A small network was shown many inputs. Here are its activations along a few directions, one row for each input.
In each table, some parts of the input vary, and every possible input appears once, in random order.
A made-up example of a description, with smaller parts first: one of 3 separate values, together with either a single point or one of 9 places along a line or (one of 5 places around a ring, together with one of 6 places along a line).
Shared parts are said once, and a part with two or three values counts as separate values.
In the rows, zero is written as 128.

Rows:
x1: [ 96  96 157 129 108 109 141 117 121 123  71 164 110]
x2: [159 150 104 121 147 139 110 147 130 134 157 100 146]
x3: [149 138 152 116 105 144 119 121 131 104  63 163 126]
x4: [101  99 114 134 183 114 143  85 146 124 137 118 142]
x5: [102 105 108 141 176 109 139  96 137 136 150 112 138]
x6: [114 109 136 130 109 100 143 152 106 152 118 135 107]
x7: [166 158 126 111 110 133 115 160 114 138 129 110 129]
x8: [135 148 154  88 106 138 127 126 127  87  58 153 120]
x9: [157 139 109 123 179 150 121  91 153 106 126 119 160]
x10: [157 144 103 130 173 145 116 103 144 118 138 111 157]
x11: [ 82 105 160 100 110 103 151 121 118 105  65 153 104]
x12: [111 106 101 140 161 107 138 118 133 147 169 104 137]
x13: [103 116 116 123 133 103 135 148 119 149 155 102 113]
x14: [116  93 152 147 105 107 143 128 115 135  83 160 108]
x15: [109 169 131 151 102 206 108 109 156 101 234 124 141]
x16: [168 146 143 131 100 135 118 145 122 128  87 151 128]
x17: [ 55 128 134 162 107 170 126 102 149 119 247 129 119]
x18: [115 103 149 145 105 100 141 139 113 145  94 153 112]
x19: [169 135 145 134 101 143 121 133 126 118  74 159 125]
x20: [115 117 131 123 117  98 137 152 106 153 139 112 109]
x21: [107 109 109 131 151 104 134 137 124 150 169 102 127]
x22: [164 146  96 130 158 142 114 126 140 129 157 103 156]
x23: [167 152 130 117 103 135 120 159 115 137 108 133 126]
x24: [154 159 112 112 126 139 112 157 126 134 142 101 133]
What is each input in this table made of? -> one of 2 separate values, together with either a single point or one of 11 places along a line
Changing only the choice among 2 separate values turns x23 into x6. The same change can be made to x2. Which row results? -> x21
Change only the choice among 2 separate values in x13. List by row number the other rows that result. -> x24
Change only the choice among 2 separate values in x11. List by row number the other rows that result. -> x8

Rows:
x25: [202 138 138 107 126 102 120 143 114 129   7 155 138]
x26: [ 84 108 105 134 141 106 127 149 124 160 198  95 119]
x27: [ 69 107 115 141 162 137 128  90 151 111 183 118 134]
x28: [ 76 111 142 123 141 116 154  86 133 110 126 141 120]
x29: [ 92  90 150 127 122 111 155 103 131 111  75 167 111]
x30: [147 172 111 158 119 195  99 119 148 117 243 108 152]
x31: [170 160  82 114 178 144 104 134 145 121 149  92 162]
x32: [100 106  93 161 163 112 132 134 128 176 240  83 134]
x33: [ 99  82 167 138 116  98 147 107 124 116  37 180 109]
x34: [109  85 155 130  93  70 146 162  93 163  54 156  98]
x35: [ 91 109 133 117 122  86 146 150 104 155 143 110 110]
x36: [125 171 126 134  99 187 102 134 150 107 195 116 135]
x37: [106  91 139 119 101  81 147 164 100 154  94 137 104]
x38: [152 149 178 128  52 150 121 151 116 115  47 180 107]
x39: [183 157 116  95 161 124 121 127 123 118  87 104 143]
x40: [196 136 123  96 138 117 121 141 119 120  42 131 134]
x41: [137 173 155 116  83 165 120 134 131 106 140 135 122]
x42: [ 84 107 102 166 178 141 139  67 156 130 221 111 147]
x43: [188 156  73 138 198 157 111 115 148 136 186  74 171]
x44: [150 152 158 118  65 161 119 151 121 106  94 166 111]
Changing only one part turns x41 into x39. The same change can be made to x44. Which row results? -> x40
What is each input in this table made of? -> one of 4 separate values, together with one of 5 places along a line
Change only the place on the line of 5 in x26. List by row number the other rows that result. -> x32, x34, x35, x37
Change only the place on the line of 5 in x27. List by row number the other rows that result. -> x28, x29, x33, x42

Rows:
x45: [131 110 169 114 101  95 145 128 109 124  20 174 109]
x46: [139 117 119 123 147  96 144 131 116 146 115 119 130]
x47: [105  84 114 121 153  69 152 139 114 152 107 116 119]
x48: [187 176 114 106 125 159 109 148 130 117 127 115 146]
x49: [151 139  83 142 181 153 112 108 154 127 197  91 167]
x50: [ 92  90 102 133 175  76 141 127 125 160 145  95 126]
x51: [ 97  78 165 111 110  70 151 137 104 132  15 170 100]
x52: [172 136 138 124 109 137 120 142 122 123  77 144 124]
x53: [191 170 138 103 102 159 109 146 125 105  79 136 131]
x54: [125 122 106 136 168 104 132 120 126 153 155  98 139]
x55: [ 95 174 163 143  51 211 107 130 145  92 211 148 118]
x56: [144 111 144 118 126  96 143 131 109 136  68 139 116]
x57: [179 170 162  99  74 157 111 144 123  92  31 171 124]
x58: [160 137 163 119  83 136 121 140 122 109  29 180 117]
x59: [109  77 139 117 134  68 151 140 105 143  61 136 105]
x60: [167 142 112 128 132 136 119 143 127 134 126 123 141]
x61: [155 145 100 139 152 140 109 132 137 143 163 104 151]
x62: [ 87  89  84 139 207  94 145 101 142 146 180  84 142]
x63: [ 40 114 163 160  76 148 146 107 129 122 203 153  95]
x64: [120 118  88 139 198 118 136  94 143 138 188  86 154]
x65: [172 173  86 120 176 176  99 114 157 113 202  85 171]
x66: [  6  80 158 155  83 124 156 111 128 132 196 151  83]
x67: [ 73 139 160 164  60 186 118 123 142 108 210 158 110]
x68: [175 179 102 118 148 163  96 137 140 126 168  96 156]
What is each input in this table made of? -> one of 4 places along a line, together with either a single point or one of 5 places along a line
Changing only the place on the line of 4 turns x67 into x63. The same change can be made to x52. Which row results? -> x56
Which other rows agree with x47 in the place on the line of 4? List them by row number. -> x50, x51, x59, x62, x66
A walk changes only the place on the line of 5. It starts at x64 and steps to x54. List the rest of the walk in order. -> x46, x56, x45
Which other rows agree with x48 in the place on the line of 4? List them by row number. -> x53, x55, x57, x65, x68

Rows:
x69: [177 143  96 104 186 120 116 127 139 125  92 101 161]
x70: [204 167 112 110 115 109 115 192  95 168 117  92 130]
x71: [ 88 103 155 101  94  95 152 142 108 123  74 150  95]
x72: [138 118 115 120 123  63 142 184  86 191 137  94 106]
x73: [ 92  93 142 153 131 112 144 102 127 134 130 150 121]
x74: [172 139 129 143 126 144 122 120 137 124  99 150 142]
x75: [168 150  97 114 178 137 111 118 142 120 122 101 163]
x76: [133 167 143 119 113 179 116 106 143  96 138 143 132]
x77: [ 83 116 134 154  91 132 127 156 121 150 190 130 110]
x78: [103 100 103 126 186  94 138 110 133 140 139 101 140]
x79: [ 74 104 146 145 124 121 146  98 133 120 144 142 122]
x80: [178 135 133 131 120 137 115 134 127 124  78 146 134]
x81: [141 155 140 127 116 164 119 105 144  99 130 143 142]
x82: [105  89 144 131 121  90 148 128 114 135  70 149 107]
x83: [161 143 136 138 126 154 116 110 137 115 117 151 143]
x84: [ 97 108  96 135 178 110 136 106 138 137 182  95 137]
x85: [ 98  93 155 112 111  91 150 130 109 129  64 152 102]
x86: [ 96 107  94 146 171 124 140 114 139 143 228  87 135]
x87: [163 158  90 122 171 153 110 111 146 118 162  97 161]
x88: [144 169 131 129  89 174 102 149 135 118 166 129 128]
x89: [158 154 150  90  90 139 123 153 118 102  62 149 118]
x90: [105  90 135 156 130 104 149 111 128 144 112 149 120]
x91: [131 166 143 119  98 177 110 126 141 101 155 130 128]
x92: [174 139 139 120 117 131 121 140 123 113  57 150 130]
x93: [114  91 101 114 193  77 141 118 130 146 106 102 137]
x94: [ 64 115 148 137 105 132 138 119 131 121 172 130 107]
x95: [151 165 130 136  83 174  99 163 130 130 171 129 131]
x96: [162 157  89 136 164 169 113 116 148 124 206  88 161]
x97: [ 77 118 135 148  96 130 129 142 126 139 183 129 106]
x98: [168 143 149 102 108 133 122 142 119 107  51 151 126]
x99: [ 66 116 149 137 120 134 144 100 132 116 152 142 112]
x100: [110  86 139 142 124  96 142 123 117 145  90 145 111]
What is each input in this table made of? -> one of 2 separate values, together with either a single point or one of 4 places along a line or one of 11 places along a line
Changing only the choice among 2 separate values turns x70 into x72. The same change can be made to x80. Which row results? -> x100
Change only the choice among 2 separate values in x88. List by row number the other rows that result. -> x97

Rows:
x101: [119 124 154 112 103 118 130 135 117 121  82 149 111]
x102: [ 99 113 149 127 100 117 138 133 118 126  97 154 107]
x103: [142 143 100 126 139 129 117 157 124 150 184  88 135]
x104: [ 94  87 145 147 115  94 148 127 113 145 114 145 106]
x105: [163 130 124 115 142 122 126 128 124 126  80 129 132]
x106: [166 140 119 119 141 132 122 130 130 123 104 131 142]
x107: [162 161 131 134 114 163 109 133 135 120 133 134 139]
x108: [151 131 135 110 129 117 130 134 120 122  75 134 132]
x109: [ 92  98 150 133 103 105 147 132 117 137 105 150 104]
x110: [135 129 145 113 113 118 133 135 121 116  75 143 117]
x111: [163 151 123 128 121 150 111 131 135 120 121 130 142]
x112: [114 157 121 140 117 174 117 117 143 117 218 113 135]
x113: [104 106  92 139 184 103 138 108 136 149 180  90 139]
x114: [ 88 121 103 148 170 152 125  93 158 120 224 102 151]
What is each input in this table made of? -> either one of 4 separate values or one of 10 places along a line
